Each row below holds a small network's activations on one input, seen along a few directions.
Each table varies a few parts of the input and shows all the possible inputs, shuffled.
A made-up example of a description, with smaller parts first: one of 5 places around a ring, together with either a single point or one of 11 places along a line or (one of 2 separate values, together with one of 6 places along a line).
Shared parts are said once, and a part with two or three values counts as separate values.
In the rows, 128 means zero.

Other details of the inputs shift rows strongly along two fixed directions, in all tables alike. That doesn't count.

Rows:
r1: [114  94 128  74 166 183 122 123 100 133 149 155 111]
r2: [199  99  99  96 176 174 151  85 116 137  83 140 120]
r3: [209 167 129  98 192 128 135  91  87 108  81 132  93]
r4: [173 114  90 176  83 102 158 104 182 131  90  97 151]
r5: [104  97 135  83 169 188 111 145 106 117 166 154 107]
r6: [171 121 122  97 165 150 106  98  91  89 115 161  94]
r7: [106 123 119 174  84 100 121 148 156 115 143 103 135]
r8: [148 160 113 158 109  91 160 122 173 146 121  83 135]
r9: [169 117 122  94 161 154 107 108  87 108  96 145 107]
r10: [178 157 104 170 111  85 178 110 186 154  89  70 154]
r11: [198 108 125  92 158 133 129  72  72 138  46 132 138]
r12: [170 116 113  93 166 160 103 104  92 106 103 147 104]
r13: [193 124  84 168  89 106 150  96 164 121  95 106 124]
r14: [ 24 100 191  71 142 132  68 178  55 130 179 160 149]
r15: [122 118 144  94 158 145 100 119  88  93 131 164 104]
r16: [106 127 126 176  89  90 120 140 152 102 152 121 120]
r17: [ 96 131 134 177  80  76 115 147 144 105 157 123 129]
r18: [ 13  95 191  63 130 130  79 166  48 148 179 159 162]
r19: [ 20 159 161 159  95 125 150 192 187 184 180 118 169]
r20: [143 177 154  95 178 166 125 140 102 151 113 154 106]
r21: [125 107  95 164  87 114 147 121 178 133 126 108 153]
r22: [ 91 115 123 158 112 146 131 151 171  96 194 133 108]
r23: [176 126  96 178  78  89 149 102 154 128  99  96 133]
r24: [ 41 106 147 166  59  80 129 163 150 149 162 103 193]
r25: [ 49 181 156 170 106 123 136 192 176 136 191 136 125]
r26: [190 191 103 180 109 120 174 116 184 164  96 105 116]
r27: [160 111 114  83 154 154 115  95  90 126 103 149 115]
r28: [ 93 145 164  78 178 139 112 155  92 136 145 130 128]
Description of these inputs: one of 4 places along a line, together with either one of 2 separate values or one of 5 places along a line.
- The inputs of r3 and r10 match in every part but the place on the line of 4. If r17 is changed in the same way as r3 into r10, which row does it become? => r24
- Which other rows does r1 become when the place on the line of 4 takes its other values? List them by row number. => r2, r5, r22
- Which other rows does r20 become when the choice among 2 separate values takes its other values? List them by row number. => r28
- List by row number the other rows that have the place on the line of 4 in common with r1. => r8, r13, r18, r23, r26, r27

Rows:
r29: [205 152 110 127 163 130 164  86 138 136  66 116 126]
r30: [136 162 118 166 120 112 152 146 181 129 136  95 122]
r31: [ 82 114 134 112 116 148 117 154 122 153 158 135 134]
r32: [131 143 109 182  77 109 140 138 168 142 138 102 129]
r33: [140 159 115 174 103  99 146 143 173 121 144  94 122]
r34: [114  88 143  86 152 133 101 122  80 102 129 141 133]
r35: [120 105 115 160  87  90 118 126 151 100 133 108 139]
r36: [125 136 110 162  88 124 143 137 168 153 139 110 133]
r37: [ 57  96 155  87 131 136  76 163  85 112 179 144 126]
r38: [ 82 115 147 108 155 161 112 142 119  91 170 174 106]
r39: [149 153 107 178  90  89 134 132 166 118 137 100 118]
r40: [190 115 102 117 145 132 113 102 105  99 106 115 106]
r41: [ 77  88 146 116 104 116  96 144 102 116 147 139 147]
r42: [121 112 119 126 130 122 144 120 142 125 134 119 139]
r43: [ 70 114 171  65 169 161 121 143  85 152 141 159 149]
r44: [191 144 136  74 185 163 134  88  77 158  52 154 130]
r45: [ 90  86 130  91 138 162 105 147 109 133 162 137 132]
r46: [201 123 100 121 134 134 145  79 116 137  65 130 128]
r47: [124 138 113 159 111 111 144 139 171 119 155  99 119]
r48: [135 156 116 160 119 123 157 145 186 143 135  99 128]
r49: [ 75 118 147 101 144 149 125 155 127 137 175 132 130]
r50: [131 130 109 173  83 107 154 122 175 147 120 112 151]
r51: [196 139 117 141 126 104 133  89 111 124  74 126 122]
r52: [242 105  88  78 191 170 123  68  81 113  65 131  95]
r53: [133 152 144 108 148 124 113 133 100 127 127 133 114]
r54: [194 140 101 163 132 131 136  96 144  80 107 148  92]
r55: [149 128 136 121 145 149 104 112  87 102 114 185  95]
r56: [124 132 114 180  75  96 145 127 169 138 126 108 147]
r57: [136 143 139  98 168 143 127 130 113 126 129 127 112]
r58: [113 148 127 171  91  81 139 134 165 122 135 109 142]
r59: [133 110  92 174  96 110 134 136 178 102 154  87 123]
r60: [124 147 118 173 102 111 167 136 190 149 123 103 152]
r61: [225 128 106  71 198 167 131  74  78 124  73 136  93]
r62: [179 135 107 145 135 104 153  94 147 113  99 111 124]
r63: [114 121 109 147 103 130 140 143 163 139 156 109 130]
r64: [ 43 131 182  88 143 145 107 163  89 160 149 158 158]
r65: [125 140 117 178  84  77 139 127 169 115 135 106 138]
r66: [209 157 106 141 132 133 140  97 122 144  76 117 111]
r67: [128 125  99 187  89 140 147 127 197 109 150 138 114]
r68: [160 114 107 129 127 127 150 102 137 133 106 122 137]
r69: [141 160 145 107 164 136 122 138 109 128 123 127 115]
r70: [133 113 100 184  67  98 119 139 158 115 141  97 125]
r71: [ 78 131 145 148  97 114 133 148 141 149 143 126 155]
r72: [127 131 106 199  75 127 133 127 179 111 139 144 114]
r73: [182 129  99 141 147 158 141  93 149  97 109 155  94]
r74: [135 131 101 162 108 109 143 135 170 114 149  95 118]
r75: [120 159 154 100 158 133 108 144  97 134 129 138 118]
r76: [115 133 131 135 114 127 143 129 141 155 117 130 150]
r77: [107  91 112 151  86 121 130 131 152 133 133 119 157]
r78: [213 162 109 146 134 116 133 100 116 132  77 116 105]
r79: [ 23 100 179  91 121 123  92 167  82 132 174 155 149]
r80: [ 38  72 151  86 139 146 106 157 112 121 181 143 155]
r81: [168 127 142  82 177 130 122  93  75 114  94 147 120]
r82: [232 149 109  90 192 159 145  81 101 133  65 129  96]
r83: [ 87 107 158  77 161 196  99 131  81 126 143 203 113]
r84: [197 134 126 107 171 152 107  84  80  86  87 181  82]
r85: [124 141 137 138 127 104 139 127 138 121 129 120 137]
r86: [ 88 130 130 142  99 105 112 155 138 117 167 116 125]
r87: [ 69  91 143 109 112 149  91 158 100 134 166 136 135]
r88: [ 82 141 166  75 160 172 113 160  92 170 139 154 136]
r89: [130 133 123 139 131 119 156 120 158 135 121 114 140]
r90: [131 157 113 174 102 123 161 149 192 153 136  97 134]
r91: [197 128 128  79 173 129 114  78  62 109  65 145 111]
r92: [116 121 117 169  78 101 137 131 157 134 127 111 149]
r93: [124 142 125 137 114 140 137 142 146 159 131 123 131]
r94: [ 63 124 161 105 146 125 129 150 123 127 159 135 144]
r95: [118 149 126 166 116  99 157 138 178 127 129 102 142]
r96: [146 147 104 169 102 123 159 135 185 147 133  98 128]
r97: [114 160 131 171 100  85 140 140 166 129 128 110 145]
r98: [135  86 143  70 154 154  96 105  54 127  94 161 134]
r99: [147 168 123 171 106 104 135 142 149 142 120 109 124]
r100: [ 30  99 176  68 153 155 112 159  92 150 173 163 153]
r101: [ 49  75 161  69 158 145  96 150  85 108 170 148 145]
r102: [114 124 116 162 104 106 158 130 179 128 144 106 145]
r103: [120 146 159 106 151 125 115 129  87 142 107 147 138]
r104: [ 35 120 175  89 144 138  99 178  97 126 199 144 130]
r105: [224 123 112  84 189 137 136  65  81 107  58 135 107]
r106: [126 125 141 101 138 135 100 134  79 130 129 141 114]
r107: [114 145 128 176  83  85 138 136 160 133 130 111 146]
r108: [137 129 113 151  97 124 127 131 137 137 129 114 123]
r109: [189  93 101 111 145 143 133  86 112 119  84 129 132]
r110: [153 127 135  80 172 147 110 115  74 111 120 137 106]
r111: [184 151 150  72 201 141 123  93  66 125  69 149 119]
r112: [ 32  80 156  82 122 166  87 173  96 145 188 150 146]
r113: [ 80 120 141 111 130 149 126 157 132 148 169 132 132]
r114: [ 47 124 169 110 119 129  96 175  97 140 182 143 133]
r115: [137 165 115 181  91 113 146 144 172 152 124 101 132]
r116: [138 126 116 154 108  94 139 121 150 107 126 108 136]
- What do these inputs look like to the network? => one of 8 places around a ring, together with either a single point or (one of 2 separate values, together with one of 5 places along a line)
- The inputs of r81 and r100 match in every part but the place on the ring of 8. If r116 is changed in the same way as r81 into r100, which row does it become? => r68
- The inputs of r54 and r67 match in every part but the place on the ring of 8. If r34 is changed in the same way as r54 into r67, which row does it become? => r109
- Which other rows does r113 become when the choice among 2 separate values takes its other values? List them by row number. => r100
- Which other rows does r76 become when the choice among 2 separate values takes its other values? List them by row number. => r93
- Start at r53 and move only the place on the ring of 8, one step at a time. The first step leads to r78. Which rows follow, in order? => r66, r93, r96, r82, r57, r33
- List by row number the other rows that have the place on the ring of 8 in common with r61. => r29, r42, r48, r49, r52, r73, r80, r82, r89, r102
- Which other rows does r108 become when the place on the line of 5 takes its other values? List them by row number. => r32, r66, r87, r115

Rows:
r117: [ 46 155 148 189  60  69 134 180 189 135 181  99 154]
r118: [ 35 140 179  84 162 167 121 182 114 155 188 154 136]
r119: [201 159  88 185 109 117 174 106 190 154  91  87 127]
r120: [205 137  66 200  98 120 165 100 207 103 108  99 101]
r121: [178 133 128  84 177 157 143  99  89 161  69 136 137]
r122: [181  92 120  92 146 146 113  84  79 116  86 148 130]
r123: [185 141 146  70 184 135 117  86  45 144  64 143 126]
r124: [208 180 103 181 117  96 161 103 163 123  90  97 114]
r125: [ 69 102 114 188  50  77 118 162 178 108 171  94 152]
r126: [ 56  83 149  76 149 166 104 153 105 128 182 151 134]
r127: [192 114 126  75 175 131  99  83  52  93  82 159 100]
r128: [ 28 147 189  75 162 157  97 185  93 151 184 165 128]
r129: [ 36 106 168  86 145 167  87 169  92 110 195 180 114]
r130: [186  87 112  62 175 169 121  81  70 128  79 153 118]
r131: [194 154  91 196  89  86 171  94 186 142  71  81 147]
r132: [ 48 120 121 204  51  88 122 182 195  98 206 101 131]
- The inputs of r129 and r126 match in every part but one. If r128 is changed in the same way as r129 into r126, which row does it become? => r119
- What do these inputs look like to the network? => one of 2 separate values, together with one of 8 places around a ring
- Which other rows does r132 become when the choice among 2 separate values takes its other values? List them by row number. => r124
